These are the activations of a small neural network, seen along a few directions. Each row is one input.
In each table, some parts of the input vary, and every possible input appears once, in random order.
Descriptions start from the smaller parts, as in this example, which fits no table here: one of 6 places along a line, together with either a single point or one of 9 places around a ring or (one of 2 separate values, together with one of 8 places around a ring).
Shared parts are said once, and a part with two or three values counts as separate values.

Other details of the inputs vary at random and push rows far along three fixed directions, the same in every table; ignore that.

A family of inputs:
row 1: [  0  -4  -4   6   6  -4  -9  -3 -27  -2  18  -7]
row 2: [  4  12  -3  -7   0   4  14 -14   5   9 -21   5]
row 3: [ 17  -4  -3  14  -2  -8   0 -15 -18  -6  15  -7]
row 4: [  6 -12  -5   6   0  -2  -7  -2 -24   0  15  -9]
row 5: [-11  -8 -27   8  -6 -43 -16  -1  41 -12   2   8]
row 6: [ -5   0  -3 -13   3   5   4  -4  -3  11 -21   1]
row 7: [ -2   2  -9   9  -3  -2  -8   1 -26   3  17 -11]
row 8: [ -6   6   1 -17  -8   5   0 -10   1  15 -10   2]
row 9: [ -9  -5   0   5   5   5   6  -4  -2  17 -24   2]
row 10: [-11  -2   0   6  -1   4   9  -1  -2  19 -21   3]
row 11: [ -3  -6  -3   4   4  -8  -2  -2 -25   0  23  -9]
row 12: [  4   6  18   3   1  17  -1  24  16 -10   9  -6]
row 13: [ 11   7   0 -11   5   1  16 -14  -1   0 -18  20]
row 14: [  4 -11  -8   7  -1  -1  -3   3 -21   7  21  -9]
row 15: [  7  14  -4  -9  -3  -1  15  -9   0   5 -20  17]
row 16: [-17   0  -7  -1   5 -11 -12  16  21 -12   8   3]
row 17: [ -7   3  -3 -10  -3   3   7  -2  -2  14 -18   2]
row 18: [  0  -1  -9   8   3  -1 -11  -2 -26   0  14 -12]
row 19: [  0   8  21  -7  -1  25  -2  14  15 -10  17  -3]
row 20: [ -9  -8   4   4   9   4   7  -6  -3  14 -20   6]
row 21: [  0 -14  -5  22   1   1  -1   3 -19  12  16  -7]
row 22: [ -1   5  25  -9  -2  21   0  10  13 -14  17  -5]
row 23: [ -8  -6   2 -16   5  -2  12  -5  -2  11 -10   2]
row 24: [ -1 -17   0  19   0  -4   1   0 -21   7  16  -9]
row 25: [ 19  -2 -12  11  -2  -5   3  -4 -19  -1  22   7]
row 26: [ 13  14   6   3  -2  13   1  15  25 -33  -3   9]
row 27: [ -8  -5 -19   9 -17 -30 -26  13  23  -6   0  -3]
row 28: [  2   8  26  -6   0  25  -7  10  12 -18  11  -3]
row 29: [  6   6  22   3   2  17  -6  19  14 -19   3  -6]
row 30: [ -1  -1   6 -14   3  -5   9  -4  -1  14 -11   0]
row 31: [  2  10  20  -4  -3  28 -10  12  13 -17   8  -8]
row 32: [  2   2   4  -6   4  -8  18 -18   3   6  -9   5]
row 33: [  2   5   2 -10   1   2   1  -3  -3  14 -22  -2]
row 34: [  7   7  -5  -8   5   2  10 -18   4   3 -27   7]
row 35: [ -8 -10 -30   0 -10 -47 -13   0  37 -19   1  18]
Description of these inputs: one of 5 places around a ring, together with either one of 2 separate values or one of 5 places along a line.
Which other rows does row 17 become when the place on the line of 5 takes its other values? List them by row number. -> row 7, row 8, row 10, row 27
Which other rows agree with row 33 in the place on the ring of 5? List them by row number. -> row 6, row 9, row 18, row 26, row 31, row 34
Which other rows does row 11 become when the place on the line of 5 takes its other values? List them by row number. -> row 22, row 23, row 24, row 30
Which other rows does row 25 become when the choice among 2 separate values takes its other values? List them by row number. -> row 5
